Each row below holds a small network's activations on one input, seen along a few directions.
Each table varies a few parts of the input and shows all the possible inputs, shuffled.
A made-up example of a description, with smaller parts first: one of 5 places around a ring, together with either a single point or one of 9 places along a line or (one of 3 separate values, together with one of 4 places along a line).
Shared parts are said once, and a part with two or three values counts as separate values.
In the rows, 128 means zero.

Other details of the inputs shift rows strongly along three fixed directions, in all tables alike. That doesn't count.

Table:
R1: [ 69  68 150 112  70  78 145  93 104  97 135  63 105]
R2: [109 133 144 153 118  83  73 186 208 109 215  98  92]
R3: [197 132 110 113 166 165 132 159 110 125 101 161 129]
R4: [113 142 125  91  66 135 155  75 120 170 113 140 150]
R5: [105 140 118  92  64 133 158  87 125 170 103 142 152]
R6: [ 89 130 136 116  75 123 175  89 121 167 104 155 165]
R7: [ 82  80 145 125  67  65 145  82 105 103 133  59 105]
R8: [167  72 143 186 159 108 108 159 106  69 105  76  84]
R9: [158 127 115 133 176 172 124 132 103 120  93 143 144]
R10: [173 155 112 138 176 162 123 118  99 112 101 146 147]
R11: [164 129 100 132 171 161 136 124  88 107 120 155 123]
R12: [ 80 138 137  95  75 143 173  93 121 153  96 131 152]
R13: [194 143 129 129 171 170 133 155 109 125  92 157 136]
R14: [ 59  95 160 117  74  51 115 100  88 123 104  77  69]
R15: [111 164 161 101  59 141 161  81 130 143 102 166 115]
R16: [162 116  91 143 161 168 128 137 103 130 101 157 125]
R17: [ 85 105 121 159 132  64  90 181 195 132 207  95 135]
R18: [156 153  85  97 185 138 106 150  79 128  90 175  98]
R19: [150  74 126 189 170 101 103 131 102  84 103  64 104]
R20: [ 99 110 123 103  64 122 161  92 119 174 109 163 161]
R21: [114 131 147 151 117  80  72 191 205 113 217  94 100]
R22: [115 152 142  87  53 137 161  85 130 143 111 170 109]
R23: [ 75  64 151 115  64  82 132  89 105 101 132  63 106]
R24: [128 207 115 101 137 136  86 153 193 161 208 155 168]
R25: [104 124 149 117  71 127 158  77 115 173 111 157 166]
R26: [110 218 117 122 144 139 106 167 207 173 184 149 175]
R27: [ 67  85 163 153  71  80 153  84 108 110 128  65  94]
R28: [145 143 109 129 185 164 144 134 102 102  94 140 138]
R29: [103 134 153 120  65 147 155  71 111 169 113 142 139]
R30: [ 71  60 141 138  70  57 157  91 111 113 131  81 113]
R31: [135  70 108 176 169 102 123 137  96  72 125  79  80]
R32: [ 95 146 155 108  72 140 166  70 101 147 124 142 138]
R33: [198 134 108 108 170 163 134 153 113 126  99 154 125]
R34: [119 128 146 148 118  82  70 197 204 120 217  86 106]
R35: [130  66 125 190 177  85 127 138  99  74 112  86 111]
R36: [162 117  96 118 171 168 124 136 103 120 102 147 138]
R37: [143  59 134 188 168  90 106 129  92  75 120  89 116]
R38: [180 151 128 118 190 173 129 135 122 122  84 159 104]
R39: [137  62 132 185 175  87 118 134  90  70 121  89 115]
R40: [100 194 112  93 145 139 109 169 194 150 199 149 159]
R41: [168 116  99 132 168 146 127 125  96 117 117 169 150]
R42: [148 123  83 118 174 164 143 148 108 114  94 145 137]
R43: [199 135 106 122 162 167 133 157 109 122 101 160 127]
R44: [ 86 130 143  97  69 145 159  92 119 160  93 136 154]
R45: [160 162 102 139 185 156 144 126 106 111  93 143 143]
R46: [136  62 126 198 161 113 107 142 102  89 106  79  92]
R47: [107 130 151 126 142  81  68 180 215 127 207  84  80]
R48: [117 199 143 129 135 148  87 148 183 160 207 157 157]
R49: [141 201 133  81 140 147  95 185 216 179 198 161 147]
R50: [ 86 144 153  86  78 141 166  80 106 138 114 133 151]
R51: [169  70 146 169 169 102 112 158 108  79 101  66  86]
R52: [126 152 163  97  55 145 167  98 121 165 103 147 143]
R53: [157 135 119 127 176 170 123 127  95 103 101 143 143]
R54: [115 215 105 103 145 131 108 160 200 160 201 152 163]
R55: [ 90 119 124  82  64 141 159  96 119 160 102 140 148]
R56: [ 74  74 130 134  64  67 151  94 120 118 115  56 106]
R57: [187 137 112 101 182 167 132 144 121 125  95 159 105]
R58: [188 144 129 120 182 172 134 147 116 127  85 150 123]
R59: [123 169 116 118 135 128  92 161 194 181 204 175 178]
R60: [147  62 118 174 160 108 102 129  90  73 132  83  85]
R61: [104 144 164 168 123  86  73 183 209 108 207  93  98]
R62: [163 119  98 130 174 142 139 129  94 112 118 168 149]
R63: [123 181 120 121 130 148  88 157 192 177 208 161 151]
R64: [101 163 146  96  78 132 166  71 111 148 114 136 155]
R65: [101 151 137 108  68 137 158  84 124 170  94 138 158]
R66: [109 142 166 166 122  84  72 187 205 113 208  90 106]
R67: [157 125  85 141 168 165 143 138 103 123 104 153 123]
R68: [158 116 107 155 170 150 131 138 107 136  90 168 159]
R69: [115 154 169  77  76 145 166  85 132 166  96 146 120]
R70: [153 135 104 156 173 169 143 134 103 123  95 149 129]
Each input here is: one of 2 separate values, together with either a single point or one of 10 places along a line or (one of 4 separate values, together with one of 6 places around a ring).
The inputs of R29 and R63 match in every part but the choice among 2 separate values. If R50 is changed in the same way as R29 into R63, which row does it become?
Answer: R1
The inputs of R8 and R34 match in every part but the choice among 2 separate values. If R10 is changed in the same way as R8 into R34, which row does it become?
Answer: R24
Change only the choice among 4 separate values in R42. List by row number the other rows that result.
Answer: R17, R56, R67
A walk changes only the place on the ring of 6. It starts at R48 and steps to R29. List the rest of the walk in order.
Answer: R46, R70, R27, R32
Change only the place on the line of 10 in R34. List by row number the other rows that result.
Answer: R2, R3, R21, R22, R33, R43, R47, R49, R57

Table:
R71: [ 77 142 135 102  79 103 125 137 171 177 141 112 144]
R72: [151 106 103 129 154 145 163 110  70 120  66 166 126]
R73: [145 122 117 147 147 168 162 105  79 108  64 158 121]
R74: [158 193 137 109 161 163 127 137 140 160 124 184 176]
R75: [165 178 101 111 147 156 127 130 128 157 155 203 170]
R76: [138 187 113 122 148 196 134 144 150 152 128 184 161]
R77: [139  86 124 204 204 110  87 187 145  83 143  59  90]
R78: [134  71 106 191 198  87  79 187 129  63 152 102  98]
R79: [ 93 149 158 111  80 117 122 121 176 166 144 100 156]
R80: [ 78  66 131 136  72  93 159  91  92 114  97 102  99]
R81: [ 97 164 155 137  74 101 126 107 157 148 166 141 140]
R82: [129 197  83  67 172 167 114 121 127 149 144 182 140]
R83: [ 96 147 170 108  85 112 120 116 165 162 155 108 163]
R84: [112 120 184  82  26 100  95 135 178 183 165 135  66]
R85: [211 101 165 121 117 176 129 116  78 124  45 160  51]
R86: [166  91 131 209 196  88  76 165 127  67 169  83 104]
R87: [101 133 150  74  50  89 155 137 191 145 173 110 117]
R88: [167 125 108 153 136 168 158 100  79 117  67 143 124]
R89: [158  87 101 119 147 167 154 104  68 110  84 158 146]
R90: [ 81 142 144  77  61  87 141 117 188 146 171 113 110]
R91: [146 129 112 112 169 161 144  76  52  91  63 127  98]
R92: [155 183  84 116 140 172 129 142 142 166 136 188 159]
R93: [135 169 138 178 211  94  45 222 209 115 196 113 135]
R94: [ 86 125 143 100  84 111 129 118 158 167 179 120 155]
R95: [175 101  83 131 135 159 153  98  74 120  77 146 137]
R96: [163 115 133 138 158 159 164  97  70 116  79 152 135]
R97: [ 76 149 138 105  83  91 126 132 165 174 142 123 138]
R98: [ 68 133 128 112  73 119 129 132 166 158 163 128 140]
R99: [144 195 127 122 160 170 136 137 143 156 129 195 160]
R100: [ 65 153 146  74  56  93 124 128 149 146 180 101 123]
R101: [176  99 103  94 141 157 168 117  57  89  60 132 113]
R102: [145 168 106 103 153 168 130 140 132 149 151 207 173]
R103: [ 89  90 163 143  79  86 155  89 100 125  71  77 103]
R104: [158 112 130 140 150 164 158  98  69 101  82 162 138]
R105: [ 93  53 130 125  74 100 159  86  99 127 100  74 114]
R106: [ 88 134 134  95  78 105 120 129 172 173 149 108 157]
R107: [156 186  95 117 143 152 127 136 135 155 142 209 161]
R108: [139 191 124 124 151 175 131 138 142 141 133 205 164]
R109: [ 90  71 144 127  78  69 150  95  91 122  77  97 112]
R110: [ 72 135 132 110  79 113 135 131 167 174 160 116 136]
R111: [ 94 167 148 138  74 108 130 109 160 157 163 129 132]
R112: [ 84  84 160 150  80  96 165  83  98 123  91  82  95]
R113: [ 99  67 167 138  81 106 157  75  95 118 110  74 120]
R114: [136  76 103 192 208  88  88 189 134  86 146  79  85]
R115: [ 96  71 182 116  46  87 164  84  90  84  98  42  86]
R116: [153  85  94 201 193  82  80 179 129  79 153  87  87]
R117: [163 110 116 136 151 177 162 100  85 121  67 131 136]
R118: [ 55 178 161  92  79 102 115  95 153 142 172 102 110]
R119: [144 164  88 100 146 186 128 143 147 155 140 187 174]
R120: [157 169 108  88 157 165 121 145 141 169 128 179 185]
R121: [161  98 108 123 158 149 163 104  64 122  81 160 135]
R122: [178 118 127 118 149 158 175  96  87  86  51 134  93]
R123: [171 186 119 121 146 180 125 121 137 153 150 183 177]
R124: [ 72 172 176  91  58 108 125 122 152 138 174  92 121]
R125: [156 160 113 184 192 123  50 201 208 115 221 101 139]
R126: [165 104 112 116 156 138 153 110  67 124  61 154 142]
R127: [144  90 128 198 204  97  74 195 149  83 125  52  97]
R128: [166  66 102 189 192  91  73 171 125  75 170  79 111]
R129: [151 176 125 113 152 192 128 131 141 145 146 187 180]
R130: [ 62  72 131 102  73  70 145  61  68  99  99  66  69]
R131: [182  77 141 181 196  87  98 205 163  40 151  46  65]
R132: [136 149 119 175 198 135  53 211 212 108 217 105 142]
The inputs of R83 and R120 match in every part but one. If R88 is changed in the same way as R83 into R120, which row does it become?
Answer: R92
The inputs of R116 and R111 match in every part but one. If R105 is changed in the same way as R116 into R111, which row does it become?
Answer: R117
What do these inputs look like to the network?
Answer: one of 2 separate values, together with either a single point or one of 6 places along a line or (one of 4 places along a line, together with one of 6 places around a ring)
Change only the choice among 2 separate values in R75. List by row number the other rows that result.
Answer: R86
A walk changes only the place on the line of 6. It starts at R131 and steps to R122. List the rest of the walk in order.
Answer: R115, R124, R118, R91
Change only the place on the ring of 6 in R109. List by row number the other rows that result.
Answer: R71, R97, R106, R120, R126
Change only the choice among 2 separate values in R87. List by row number the other rows that result.
Answer: R131
